A small network was shown many inputs. Here are its activations along a few directions, one row for each input.
Each table varies a few parts of the input and shows all the possible inputs, shuffled.
A made-up example of a description, with smaller parts first: ring(8) and (point or ring(11) or (values(3) and line(4))).
Shared parts are said once, and a part with two or three values counts as separate values.

Other details of the inputs vary at random and push rows far along two fixed directions, the same in every table; ignore that.

Table:
x1: 18  -57  8  -30  -36  -30  -4  -3  -57  39  8  -75  2  27  24
x2: 45  -23  -20  -41  -75  -84  0  -6  15  13  -32  -13  -24  -29  26
x3: -9  -17  -7  48  48  34  12  -15  3  -37  30  11  -18  -19  31
x4: -18  70  38  -6  -11  -10  6  41  55  -37  7  38  -7  -69  -28
x5: -12  19  -2  25  -2  1  22  17  15  -51  14  12  2  -65  21
x6: -4  -41  -28  -8  35  7  -55  -26  -28  66  -7  3  46  78  28
x7: 4  1  1  -23  -76  -54  12  38  -9  -8  -16  -62  -1  -62  -4
x8: 8  -47  -22  -25  -22  -53  -49  -20  -14  44  -20  -16  10  31  31
x9: -29  42  4  42  30  53  30  14  22  -47  13  40  11  -42  -7
x10: -13  42  27  12  -15  -19  29  32  22  -75  21  13  -7  -93  10
x11: 11  20  -28  -49  -78  -64  -6  13  10  26  -62  17  25  -10  -31
x12: -21  4  18  32  50  7  -52  -9  20  -19  24  17  -30  15  -3
x13: -5  5  5  32  42  9  -35  -23  24  -25  9  21  -51  28  -19
x14: 21  -3  -21  -25  -73  -92  -21  -2  24  -9  -44  -6  -36  -36  -4
x15: -25  10  1  29  31  65  9  5  -15  16  12  -22  15  30  -26
x16: 17  -73  -9  -4  33  21  0  -44  -60  31  30  -16  30  54  62
x17: -1  -30  -23  72  91  81  20  -44  -4  -29  32  26  -33  42  21
x18: 36  -40  -19  -28  -87  -66  22  6  -29  15  -33  -70  -26  -15  7
x19: -5  -4  2  32  42  13  -23  -8  32  -6  24  15  -29  -1  21
x20: -14  62  7  20  -40  5  45  39  28  -46  -21  -14  -33  -57  -66
x21: 21  -61  -1  -21  37  7  -36  -40  -28  61  25  -10  17  72  50
x22: -9  18  23  11  46  22  -20  6  21  -7  32  24  -3  -2  10
x23: 16  -37  -42  -15  12  46  36  -37  -47  47  -22  13  57  69  23
x24: -7  60  18  6  -23  4  59  25  27  -68  -12  34  -7  -69  -28
x25: -24  62  11  16  25  23  -10  12  36  -29  -10  53  -16  -1  -65
x26: 0  -10  15  39  31  37  17  -5  -7  -31  24  -36  -60  16  -28
x27: -14  21  -16  38  87  94  2  -20  24  18  8  58  0  63  -24
x28: -38  24  14  29  85  69  -39  -9  8  15  18  46  21  58  -34
x29: 19  -40  -21  -34  -2  -16  -26  -11  -19  63  -5  -4  44  35  47
x30: 33  -16  -12  -71  -37  -20  6  -10  -21  62  -30  10  47  43  2
x31: 15  -62  -13  -13  -27  -19  -5  -7  -46  42  0  -71  3  30  28
x32: 18  16  16  8  1  -22  0  -1  41  -38  9  17  -59  -32  -4
x33: 11  28  1  -43  -69  -57  2  32  28  13  -30  13  29  -56  1
x34: -32  28  29  19  32  60  15  16  -8  -7  23  -22  3  9  -41
x35: -4  32  -5  -37  -74  -71  -21  33  19  10  -44  14  30  -48  -20
x36: -35  46  25  31  47  11  -40  17  33  -37  21  34  -19  -20  -24
x37: 11  5  5  -39  -48  -8  37  10  -32  25  -26  -44  18  16  -35
x38: 4  -3  9  -36  -31  -8  30  5  -27  8  -7  4  59  -15  22
x39: 14  2  8  23  -3  -11  37  -4  11  -66  12  8  -43  -47  9
x40: -1  -52  2  -17  25  35  -7  -14  -68  56  23  -61  36  73  17
Each input here is: values(2) and line(4) and line(5).
- Changing only the values(2) part turns x4 into x33. The same change can be made to x1. Which row results? => x31
- Changing only the values(2) part turns x36 into x6. The same change can be made to x22. Which row results? => x29
- Which other rows does x14 become when the values(2) part takes its other values? List them by row number. => x13
- Which other rows does x9 become when the line(5) part takes its other values? List them by row number. => x3, x5, x17, x23
- A walk changes only the line(4) part. It starts at x26 and steps to x39. List the rest of the walk in order. => x32, x13
- Which other rows does x34 become when the values(2) part takes its other values? List them by row number. => x15

Table:
x41: 22  -24  9  -34  -70  -49  23  8  -33  8  -15  -66  -6  -16  -1
x42: 19  -4  -27  -39  -82  -35  38  13  -23  13  -45  -23  24  -21  -7
x43: 16  -8  0  -80  -55  -50  -13  12  -26  67  -31  -14  69  20  9
x44: -36  33  10  45  55  53  -18  12  20  -13  18  7  -10  12  -32
x45: -11  21  8  54  38  43  49  5  16  -73  31  17  -31  -49  7
x46: 19  -55  -30  -62  -46  -52  -40  -19  -44  87  -35  -27  57  58  26
x47: 1  7  20  7  -19  -25  -6  19  9  -19  13  -33  -45  -26  -16
x48: 6  17  11  -60  -70  -36  25  24  -17  29  -28  -13  54  -23  -9
x49: -8  18  21  12  -16  -45  -18  21  38  -53  18  6  -29  -81  22
x50: -19  -1  -2  3  83  59  -45  -28  -3  48  16  45  40  87  -2
x51: -10  92  21  4  -53  -12  59  53  57  -76  -17  47  -20  -112  -57
x52: -22  7  22  50  65  44  -9  7  12  -39  51  5  -21  -19  16
x53: 46  -78  -34  -50  -37  -60  -15  -41  -35  56  -17  -9  35  31  82
x54: -18  -21  12  41  63  65  14  -10  -27  -14  45  -11  7  18  24
x55: 1  -12  -22  4  76  58  -29  -41  -2  44  0  68  32  95  4
x56: -9  49  35  23  -35  -63  -15  37  68  -81  2  -6  -87  -97  -35
x57: 35  -19  -14  -31  -71  -47  45  0  -22  -5  -26  -47  -21  -22  1
x58: 13  -51  -21  30  72  44  -29  -51  -10  28  11  11  -35  90  13
x59: -8  -2  -27  36  59  40  -25  -29  17  11  -6  42  -8  49  -9
x60: -37  28  9  47  44  68  9  10  4  -18  14  0  -4  7  -36
- Describe the family of inputs behind these rows. => line(4) and line(5)
- Changing only the line(4) part turns x59 into x58. The same change can be made to x42. Which row results? => x57
- Which other rows does x52 become when the line(5) part takes its other values? List them by row number. => x45, x49, x53, x54
